A small network was shown many inputs. Here are its activations along a few directions, one row for each input.
Each table varies a few parts of the input and shows all the possible inputs, shuffled.
A made-up example of a description, with smaller parts first: one of 5 places around a ring, together with either a single point or one of 9 places around a ring or (one of 3 separate values, together with one of 4 places along a line).
Shared parts are said once, and a part with two or three values counts as separate values.

Rows:
r1: [-39.5 -46.8  11.0 -10.3   8.0  21.9  15.5  53.0  20.5  32.5  -2.1 -10.5]
r2: [ 31.3 -10.6 -48.0  58.0  62.2   8.9  60.4   3.0   9.4 -11.5  -8.8 -23.0]
r3: [ 21.4  36.1  10.9 -10.2 -35.8 -14.5 -36.5 -41.2 -22.3 -12.5  14.3  22.3]
r4: [-17.2   6.6   2.1 -21.0  -0.2   1.9 -22.9   0.6  17.0  -7.2 -13.6   1.9]
r5: [ -6.6  30.4  17.2 -23.4 -18.5  -5.6 -30.8 -17.2  10.9  -8.3 -13.3   0.6]
r6: [ 13.9 -10.6  -5.8 -10.1   0.6 -15.6 -24.9 -11.3 -20.6  -8.5  14.9  19.6]
r7: [ 11.3   8.4  -7.1  -9.6 -17.1  -6.9 -25.9 -25.4 -21.7 -10.2   9.8  27.5]
r8: [ 64.0  -7.9 -62.7  76.3  42.9  -9.2  60.4 -24.2 -26.9 -10.3  26.4  -4.1]
r9: [ 13.7 -52.9 -38.9  68.3  50.3  28.5  96.9  49.6  15.3  18.1   0.2 -26.6]
r10: [-41.2 -30.1   7.4 -15.8  -9.6  21.2  11.1  39.6  15.5  24.7  -9.9  -3.7]
r11: [-34.3  -7.9  24.9 -19.6 -23.9   7.0  -0.5  18.1   7.0  18.7 -16.4  -6.5]
r12: [-19.1 -10.7   4.0 -20.7  18.7   2.5 -16.0  11.3  19.1   1.7 -10.6  -2.0]
r13: [  1.4  43.9  31.1 -24.2 -14.8 -14.5 -37.7 -24.8   4.8 -15.9  -5.3  -3.5]
r14: [ 28.3  46.7  22.0 -11.8 -38.7 -23.3 -41.3 -43.9 -27.0 -20.0  24.6  16.9]
r15: [-27.4   5.3  31.8 -26.0 -24.1  -2.2  -7.8  12.9  -0.8   8.7 -10.0  -9.1]
Q: Describe the family of inputs behind these rows.
A: one of 3 separate values, together with either a single point or one of 4 places along a line
Q: The inputs of r10 and r7 match in every part but the choice among 3 separate values. If r15 is changed in the same way as r10 into r7, which row does it become?
A: r14
Q: Which other rows agree with r5 in the choice among 3 separate values? List them by row number.
A: r2, r4, r12, r13

Rows:
r16: [-16.8  -8.6   1.0 -47.0  10.5 -20.6 -53.8   0.4  11.6  -9.6   9.6  14.1]
r17: [ 15.8 -21.3 -20.9  44.1   0.7   3.2  61.3  15.2 -15.6  19.7  20.4 -11.3]
r18: [ 36.9 -14.6  -5.3  52.4  -2.2   5.8  61.9  18.4 -14.6  18.1  31.7 -10.9]
r19: [ -3.2 -43.2 -25.5 -16.4  47.4  -1.5   1.3  16.2   8.3  -7.8  -3.9   0.6]
r20: [  1.7 -33.2 -27.8   8.4  38.4  11.8  -0.9   3.5  11.8  -5.8 -13.2  10.5]
r21: [-34.7  21.8  16.1  12.7  32.8  17.3  43.4  27.8  45.2  -7.0 -45.8 -34.1]
r22: [ 16.9  21.4 -23.6   4.0  14.2  -8.7  -6.4 -23.6   1.3 -19.8  -7.4  -3.1]
r23: [ -6.3 -61.5 -26.1  22.9  20.8  26.5  29.4  35.3  -1.1  24.5  14.5   3.4]
r24: [  1.0  33.5  -2.1 -11.9 -11.3 -10.2 -31.7 -32.3  -7.5  -9.1   6.5   6.6]
r25: [ -9.0 -70.9 -21.2   4.0  33.2  13.8  27.2  45.8  -5.5  23.8  21.6  -5.5]
r26: [  7.5 -11.2 -22.3 -12.2  29.5   2.3 -31.2  -2.7  16.7 -14.1 -13.9  13.1]
r27: [-37.0  50.0  46.1 -32.2 -15.5   3.3 -19.0  -1.9  49.4   1.9 -34.5 -31.5]
r28: [-11.9   7.2  24.0 -17.4 -54.9  -7.4 -25.8 -11.7 -37.5  14.8   9.8  17.7]
r29: [-15.5  -1.7  19.6 -28.5 -53.7   0.2 -35.7   0.4 -23.4   9.4   7.1  27.5]
r30: [ 19.1  25.2  45.6  -9.3 -58.3  -4.8  -9.1 -13.7 -40.1   6.6  26.7  14.1]
r31: [-31.6 -34.6  29.0 -43.0 -28.5 -20.3 -52.3  17.9 -20.3  15.0  13.1  22.6]
r32: [  6.8 -12.1 -30.9  19.0  27.3   6.0  15.1  -8.6   7.3  -6.1 -15.9   7.9]
r33: [  7.5 -29.8 -31.9  34.8   1.3   9.3  56.1  18.5  -9.4  21.1  17.0  -7.0]
r34: [ 23.3   8.4 -18.7  30.7  16.2  -8.8  34.3 -15.7  -4.5 -15.5  -3.4  -7.8]
r35: [-11.6   3.0  -3.7 -30.8   0.0  -1.0 -51.8 -12.6  15.2  -9.9   4.1  23.6]
r36: [ 40.0  14.2  -8.2  39.1  11.0  -6.7  36.3 -15.8  -6.0 -18.1   9.7  -8.1]
r37: [ -0.1  16.2  32.9 -14.4 -56.0 -11.7 -16.3 -13.6 -42.5   7.7  15.8  12.3]
r38: [ 11.6  45.1   4.9 -12.9 -18.0 -13.3 -16.3 -34.8  -8.8 -16.6  13.2   1.9]
r39: [ 13.6  -2.5 -28.3  25.9  19.0  -2.4  24.0 -13.6  -0.8 -11.5  -7.6  -4.2]
r40: [-24.8 -20.4  21.3 -34.7 -42.6  -1.6 -46.7  10.1 -16.5  13.9   5.4  33.4]
r41: [ 10.7   9.0 -24.6   3.4  20.6   0.3 -20.7 -16.9   7.8 -12.8 -17.3   8.6]
r42: [-32.7 -11.5  13.0  27.6  11.9  33.3  70.9  64.8  29.7  26.0 -12.2 -44.1]
r43: [-27.0  40.3  22.7  -7.7  20.2   7.2   6.1  13.9  47.9  -9.8 -52.4 -39.8]
r44: [-45.5  17.7  75.5 -41.0 -61.9   3.9  -8.2  14.2  20.1  25.0 -28.3 -22.3]
r45: [  1.3 -43.6 -28.5  34.6   9.8  19.2  42.0  25.4  -6.2  25.4  10.9   1.0]
r46: [ -3.2  21.7  -1.6 -17.3  -7.6  -0.7 -42.5 -22.5   2.8  -7.6  -0.2  19.0]
r47: [ -1.4 -22.5 -16.9 -30.5  43.0 -13.5 -32.1   6.5  11.4 -13.1  -6.2   2.0]
r48: [ 43.8  34.2   2.5  22.9   6.7  -9.5   6.2 -27.9  -6.0 -24.5   8.1  -6.8]
r49: [ 30.7  46.2  24.6   4.0 -16.4  -8.1 -17.3 -37.2 -13.4 -14.2  22.0   2.9]
r50: [ 24.0  27.9 -10.6  16.6  12.3 -12.3   2.3 -29.1  -6.6 -20.0  -5.0  -6.4]
Q: The inputs of r17 and r34 match in every part but one. If r33 is changed in the same way as r17 into r34, which row does it become?
A: r39
Q: Describe the family of inputs behind these rows.
A: one of 5 places along a line, together with either a single point or one of 6 places along a line
Q: Which other rows does r46 become when the place on the line of 5 takes its other values? List them by row number.
A: r29, r32, r41, r45
Q: Which other rows does r46 become when the place on the line of 6 takes its other values? List them by row number.
A: r16, r24, r35, r38, r49
